These are the activations of a small network on made-up records, seen along a few directions, one row for each record.
Each row is followed by the record's values for the fields N, B, T, L, C, V.
Not every record has every field; a missing one is written missing.
Other fields move the rows too, some of them a lot.
In the rows, zero is written as 500.
Strong random noise was added to every row along 21 fixed directions; ignore it. To show where, here is one row again and again, with new noise each time:
[415 654 388 473 358 350 672 653 430 272 453 564 556 596 611 559 475 550 485 422 686 440 623 551 464 579 469 336 455 473 517 367 587 458 569]
[317 548 290 415 263 354 634 523 381 392 431 529 480 568 686 437 342 308 554 683 518 629 449 294 452 377 409 503 191 597 403 557 392 600 335]
[151 563 417 457 172 545 549 525 441 530 456 543 552 522 723 579 280 683 398 498 197 346 437 688 633 679 216 439 331 341 515 287 483 780 469]
[580 288 649 314 414 559 818 676 574 502 552 647 545 649 697 535 392 424 677 448 153 705 456 490 478 538 587 300 799 357 326 459 274 461 312]
[443 520 558 426 330 663 365 622 645 612 481 201 151 650 276 621 518 524 452 766 212 618 372 564 534 510 547 708 367 474 601 112 609 457 421]
[925 428 613 601 819 511 793 428 739 258 566 513 470 424 354 380 627 420 408 438 585 528 382 576 357 433 791 578 479 521 492 644 493 286 521]
[569 662 285 486 567 696 472 698 481 510 469 854 659 529 578 393 321 511 641 443 666 198 602 579 359 409 514 637 344 785 322 461 203 358 268]
[627 538 624 466 487 447 529 141 191 695 370 631 642 587 391 674 504 408 391 508 316 682 695 439 348 340 566 466 345 368 436 768 633 611 533]
[660 315 595 591 453 512 676 587 528 556 373 374 638 447 861 592 354 427 635 546 559 575 399 179 704 569 686 530 669 551 401 583 399 451 324]
[538 460 435 625 296 574 384 611 612 885 725 453 247 591 408 447 334 552 785 681 592 410 526 347 613 481 823 547 279 521 558 677 639 436 616]
[335 515 588 528 337 440 600 440 504 462 606 423 356 611 472 600 590 607 287 629 424 573 300 491 348 528 381 540 457 475 535 541 601 479 659]
[570 479 529 454 535 635 659 402 440 507 478 445 571 619 536 701 442 599 414 353 375 606 444 599 396 660 403 477 587 581 630 272 439 351 451]
[496 437 440 384 452 439 699 434 308 477 644 534 616 631 625 608 234 597 486 52 424 584 605 447 490 689 451 385 533 322 508 596 551 421 645]
[573 610 338 440 563 534 535 677 626 404 402 352 656 441 526 503 629 395 575 476 570 404 541 600 633 572 407 473 659 371 265 270 463 472 405]
[558 417 593 433 436 513 660 555 447 495 377 504 293 351 183 367 746 357 398 408 334 688 361 605 636 436 579 343 483 543 729 483 716 513 383]
[281 670 732 450 458 556 511 782 469 455 487 750 541 523 369 301 518 394 335 610 530 391 566 659 379 283 616 546 331 429 468 660 704 552 492]
[554 404 242 676 208 403 696 467 494 357 580 369 433 438 497 533 491 382 767 226 618 473 502 327 773 716 502 517 437 500 856 238 587 353 335]
[501 622 344 350 249 341 418 851 488 395 664 656 296 752 418 564 379 454 622 380 678 460 859 396 400 449 449 514 457 455 281 399 577 310 703]
[433 504 542 497 599 595 471 641 530 429 563 583 666 470 585 489 522 581 469 279 588 327 449 442 488 472 495 616 620 562 375 621 374 352 440]
[259 498 656 245 692 586 633 524 447 544 699 661 616 601 397 388 521 409 319 471 323 828 477 557 301 390 520 458 483 553 610 394 504 443 537]
[515 621 450 368 710 552 635 426 401 619 625 396 668 603 338 495 454 409 460 316 486 619 635 483 554 460 796 435 385 288 485 604 728 393 577]
[477 502 128 393 476 383 542 584 385 653 607 554 522 462 707 521 450 568 470 414 715 553 486 198 594 525 287 371 575 786 125 613 318 429 684]
[470 578 620 373 509 601 631 506 382 627 217 599 581 531 521 636 627 619 450 432 545 485 350 631 499 475 600 169 597 660 617 688 589 453 443]

[660 477 475 477 429 609 289 465 263 467 242 360 429 560 396 613 324 385 525 200 533 451 651 565 357 438 195 539 419 633 464 752 426 402 323] | {N: missing, B: missing, T: t2, L: missing, C: missing, V: v1}
[587 461 497 511 416 446 849 256 687 413 627 541 385 579 492 597 362 513 523 334 418 420 352 577 593 637 697 412 350 280 759 575 692 436 644] | {N: missing, B: missing, T: t2, L: missing, C: missing, V: v1}
[707 434 455 612 700 505 440 731 690 407 672 330 344 448 327 296 502 580 529 505 396 540 888 747 568 417 719 209 379 467 384 356 376 570 564] | {N: missing, B: missing, T: t1, L: missing, C: missing, V: v1}
[364 695 636 526 493 575 491 506 453 517 504 534 619 681 478 707 586 540 303 735 355 541 748 568 431 314 598 450 428 510 427 288 515 507 453] | {N: n2, B: b1, T: t2, L: missing, C: c4, V: v2}
[720 386 656 657 493 600 615 293 588 459 541 673 586 422 587 723 393 537 277 259 358 320 547 494 588 576 340 682 608 510 460 498 441 425 554] | {N: n2, B: b2, T: t2, L: missing, C: c3, V: v1}
[641 543 315 585 444 522 538 348 374 749 607 743 559 441 353 608 713 534 476 412 212 398 735 516 721 506 508 380 617 415 292 298 432 565 488] | {N: n2, B: b2, T: t3, L: l2, C: c3, V: v2}
[602 507 461 493 795 684 428 399 545 794 494 399 682 388 485 459 473 468 557 498 684 558 505 592 622 632 490 427 617 650 679 371 563 471 602] | {N: n2, B: b1, T: t2, L: missing, C: c6, V: v1}
[569 363 568 615 440 458 636 359 442 371 664 801 634 432 567 337 283 290 551 288 406 467 608 440 426 497 436 742 372 350 568 615 457 551 413] | {N: n2, B: b2, T: t3, L: l2, C: c3, V: v2}
[469 575 611 588 405 590 769 395 618 474 389 530 631 506 568 711 502 362 225 675 305 424 575 711 589 527 297 405 492 457 473 209 519 572 427] | {N: missing, B: missing, T: t3, L: l1, C: missing, V: v1}
[479 559 662 471 416 460 612 674 489 211 422 784 475 614 624 586 438 493 329 433 477 404 621 468 429 323 557 515 485 611 391 505 399 410 412] | {N: n2, B: b1, T: t2, L: missing, C: c2, V: v2}
[303 524 686 660 297 541 447 339 402 802 397 706 603 354 450 447 588 470 487 635 567 297 371 589 517 511 444 495 421 448 732 790 760 685 556] | {N: n2, B: b2, T: t3, L: l1, C: c3, V: v2}
[610 415 761 518 801 492 548 320 643 447 758 480 583 567 409 557 568 478 283 526 324 761 704 547 353 456 603 561 531 390 530 294 501 470 737] | {N: n1, B: b2, T: t1, L: missing, C: c3, V: v2}
[488 492 465 425 545 595 527 633 519 604 497 595 505 476 541 525 435 633 561 357 560 446 541 466 681 475 669 316 545 687 551 543 477 405 468] | {N: n2, B: b1, T: t3, L: l1, C: c5, V: v1}
[675 356 321 414 635 463 351 566 530 650 552 556 385 333 360 320 598 476 714 405 647 708 587 480 565 561 486 378 573 752 670 275 462 473 598] | {N: n2, B: b2, T: t3, L: l2, C: c3, V: v2}
[108 436 783 619 534 703 448 532 702 649 669 434 716 277 557 329 647 552 394 531 310 333 265 651 761 462 514 488 538 299 591 708 589 731 471] | {N: n2, B: b1, T: t1, L: missing, C: c5, V: v2}
[504 527 639 609 303 632 366 362 448 688 439 695 466 682 517 763 420 809 648 525 324 257 539 568 409 562 689 574 467 449 670 482 457 495 435] | {N: n2, B: b2, T: t1, L: missing, C: c3, V: v1}
[295 647 668 558 617 399 518 615 469 253 435 603 617 470 452 414 643 490 363 561 751 370 411 359 409 394 836 770 442 477 653 501 664 380 433] | {N: missing, B: missing, T: t3, L: l1, C: missing, V: v1}
[476 626 443 467 609 542 607 391 596 525 595 578 528 525 370 472 507 426 520 312 791 351 470 615 537 532 567 386 417 548 761 619 725 330 682] | {N: n2, B: b1, T: t2, L: missing, C: c6, V: v2}
[191 591 690 221 240 455 284 680 807 426 266 597 497 531 633 666 532 231 635 584 685 327 408 350 705 298 379 616 518 422 499 638 695 518 515] | {N: n1, B: b2, T: t2, L: missing, C: c3, V: v1}
[518 619 491 466 565 585 524 493 627 365 491 657 614 567 433 502 622 251 487 537 543 362 586 640 344 312 276 519 530 563 313 524 330 403 357] | {N: n1, B: b1, T: t3, L: l1, C: c6, V: v2}
[483 471 739 417 618 567 575 505 442 492 331 653 626 438 560 432 515 308 414 564 691 727 383 564 342 508 345 506 623 790 821 380 573 447 473] | {N: n2, B: b1, T: t2, L: missing, C: c2, V: v2}
[417 467 453 323 496 438 162 713 396 432 447 405 353 513 464 502 459 505 517 398 658 626 512 240 459 465 336 723 612 685 460 441 474 390 531] | {N: n2, B: b2, T: t2, L: missing, C: c3, V: v1}
[470 437 397 718 319 401 708 412 322 185 701 591 507 568 559 665 539 864 428 83 211 327 601 510 506 630 461 405 608 359 485 440 298 437 387] | {N: missing, B: missing, T: t2, L: missing, C: missing, V: v1}
[639 514 541 741 585 443 683 406 540 332 522 236 667 397 556 511 684 456 418 425 568 369 389 431 633 577 616 586 670 186 330 724 624 479 478] | {N: n2, B: b2, T: t3, L: l2, C: c3, V: v2}
[420 642 563 375 609 473 541 597 549 419 331 706 653 514 685 485 362 415 428 679 778 476 523 485 363 401 509 544 395 694 489 481 499 481 531] | {N: missing, B: missing, T: t3, L: l1, C: missing, V: v1}
[629 396 543 688 590 588 381 392 374 714 509 203 605 412 546 482 471 384 473 663 460 645 509 309 560 480 412 664 598 510 323 636 450 570 411] | {N: n2, B: b1, T: t2, L: missing, C: c6, V: v2}
[620 492 705 578 597 517 876 458 448 521 691 514 493 579 425 641 490 554 101 439 396 658 503 423 564 610 712 530 675 430 539 382 770 311 727] | {N: n2, B: b2, T: t2, L: missing, C: c3, V: v1}
[429 420 545 344 648 465 248 403 473 563 399 406 627 385 610 377 411 414 580 452 561 574 316 360 460 544 445 799 487 352 471 667 515 635 551] | {N: n2, B: b2, T: t3, L: l2, C: c3, V: v2}

Here are new rows. What are their fields?
[356 671 511 448 521 568 720 747 254 750 513 582 453 521 265 302 631 355 286 734 623 670 473 498 491 338 675 258 492 707 466 646 775 428 496] | {N: n2, B: b2, T: t3, L: l1, C: c3, V: v2}
[515 310 688 688 493 413 532 379 700 250 543 335 275 424 517 618 671 693 229 418 426 480 397 530 507 442 383 333 489 687 597 671 390 477 626] | {N: n1, B: b2, T: t3, L: l1, C: c3, V: v2}
[491 522 680 438 490 412 911 627 515 341 478 610 570 555 616 541 528 569 301 480 448 556 402 621 488 642 620 307 713 318 480 433 669 474 636] | {N: n1, B: b2, T: t2, L: missing, C: c3, V: v2}
[74 590 721 618 482 565 300 741 454 481 765 708 616 498 480 384 600 731 256 551 346 304 614 591 440 457 482 695 590 381 441 312 480 595 571] | {N: n2, B: b1, T: t2, L: missing, C: c2, V: v2}
[415 593 529 363 499 482 565 528 668 305 381 588 492 463 498 532 533 307 301 645 516 571 523 669 448 437 175 512 424 631 544 167 511 541 525] | {N: missing, B: missing, T: t2, L: missing, C: missing, V: v1}
[326 656 419 529 378 563 553 601 581 462 521 152 300 669 515 403 265 302 448 828 664 471 246 446 406 459 549 765 121 483 499 643 661 438 455] | {N: missing, B: missing, T: t3, L: l2, C: missing, V: v1}
[537 593 562 324 498 554 268 525 680 454 399 455 360 688 387 834 561 487 429 564 295 430 700 388 587 224 589 602 481 479 208 419 415 404 449] | {N: n2, B: b2, T: t2, L: missing, C: c3, V: v1}
[391 532 269 230 508 442 373 633 628 233 441 680 333 454 559 317 381 547 541 386 321 339 348 504 546 417 506 717 266 453 297 410 253 625 373] | {N: n2, B: b2, T: t3, L: l2, C: c3, V: v2}
[521 439 890 930 639 664 658 492 449 618 887 604 612 537 397 359 513 679 296 723 235 527 674 629 384 462 889 548 522 385 631 454 552 543 507] | {N: n2, B: b1, T: t2, L: missing, C: c6, V: v2}
[612 562 506 651 420 574 367 464 362 450 240 316 432 483 391 551 604 668 588 530 403 350 431 661 471 556 561 536 498 408 581 518 532 577 266] | {N: n2, B: b2, T: t2, L: missing, C: c3, V: v2}
[484 574 301 525 562 457 475 731 502 716 609 681 605 323 530 136 467 324 566 699 884 458 622 557 447 454 305 330 478 680 254 690 505 598 698] | {N: n2, B: b2, T: t3, L: l1, C: c3, V: v2}
[543 458 438 537 269 468 331 686 552 551 590 387 161 663 352 439 566 546 792 645 470 486 519 549 361 497 515 428 552 430 435 551 435 469 486] | {N: n2, B: b1, T: t1, L: missing, C: c2, V: v2}
[569 553 346 636 640 388 638 261 440 525 599 461 692 285 399 392 807 432 380 494 611 451 324 491 486 601 310 575 700 307 304 660 598 542 638] | {N: missing, B: missing, T: t2, L: missing, C: missing, V: v1}
[809 503 593 401 501 423 412 423 266 690 394 685 556 549 316 612 504 213 557 406 589 649 795 314 387 388 461 630 667 398 294 689 685 400 589] | {N: missing, B: missing, T: t2, L: missing, C: missing, V: v1}
